Here are a small network's activations along a few directions, averaged over the inputs that share one value of a field.
Values that are neighbours, or in one group, have similar rows; names and order tell nothing.
(in the rows, 500 means zero)
Strong random noise was added to every row along 6 fixed directions; ignore it. To show where, here is one row again and again, with new noise each time:
[556 365 473 621 410 641 472 541 435 301 532 221 411 542 336 492 593 330
 328]
[502 623 486 605 607 521 586 154 677 759 605 917 371 365 607 618 396 760
 624]
[481 472 516 704 438 896 344 506 577 425 746 321 325 452 256 448 665 470
 380]
[400 765 630 549 724 715 558 358 632 546 607 583 496 413 354 396 515 741
 492]
[370 476 618 626 458 495 688 530 225 252 126 737 309 504 347 512 456 536
 535]
[626 150 262 820 358 723 292 392 703 667 681 318 224 509 532 723 562 251
 432]
[621 532 486 398 459 463 476 396 567 505 664 359 550 506 581 555 488 493
 405]
[691 491 446 303 523 255 584 396 527 460 523 216 685 584 666 575 418 395
 349]


Field Nati:
e9: [548 442 468 476 722 313 840 572 318 238 283 265 734 493 412 223 624 387
 366]
e6: [459 542 685 324 285 281 629 662 136 133 306 559 506 526 403 475 480 560
 437]
e1: [618 594 333 376 604 329 589 266 651 786 761 768 826 360 816 404 433 528
 577]
e5: [482 404 450 586 630 562 618 487 416 470 486 376 424 393 364 372 650 497
 430]
e7: [462 476 474 491 331 566 262 662 600 629 637 579 508 621 547 568 417 504
 640]
e2: [434 599 555 414 549 617 377 643 579 536 731 436 679 544 403 296 554 494
 516]
e8: [489 384 497 466 327 463 275 559 551 706 472 624 338 462 682 717 526 498
 675]
e4: [462 640 548 411 490 413 395 476 636 655 594 697 545 480 583 495 483 666
 661]
e3: [651 567 372 666 680 529 712 485 375 175 559 192 690 539 100 254 551 405
 185]
Nati is arranged as a 3 by 3 grid.
- What is the length, in steps, of the shortest route from e1 to e6? => 4
Each value of Nati is a pair of two hidden parts, and every pair occurs once (3 first parts, 3 second parts).
- e8 and e4 share the first part; e8 and e5 share the second. Which value has the first part of e5 and the second part of e4? => e9

Field Megi:
d2: [833 467 290 410 264 435 502 466 421 349 810 285 694 516 535 482 494 366
 277]
d4: [515 425 537 495 283 433 487 359 534 511 843 735 488 442 513 418 539 594
 548]
d6: [575 385 523 524 209 578 430 541 406 465 677 592 321 488 571 542 572 464
 497]
d5: [319 745 844 169 260 641 309 766 278 377 423 668 305 377 459 574 617 770
 626]
d7: [506 550 477 633 740 547 546 501 548 403 349 183 481 587 325 467 491 474
 356]
d3: [557 812 489 292 832 360 713 379 491 533 510 519 856 394 635 258 498 640
 489]
d9: [471 677 593 480 464 516 451 512 460 334 612 485 530 588 313 433 432 594
 432]
d8: [675 205 296 614 273 410 531 389 378 466 670 600 476 453 517 541 570 256
 482]
d1: [306 602 718 374 495 468 503 537 526 515 383 713 466 421 516 526 504 703
 612]
Megi is arranged as a 3 by 3 grid.
- Which values are neighbours of d9? Give them in the order they are listed. => d2, d7
- Which values are neighbours of d4? Give them in the order they are listed. => d8, d1
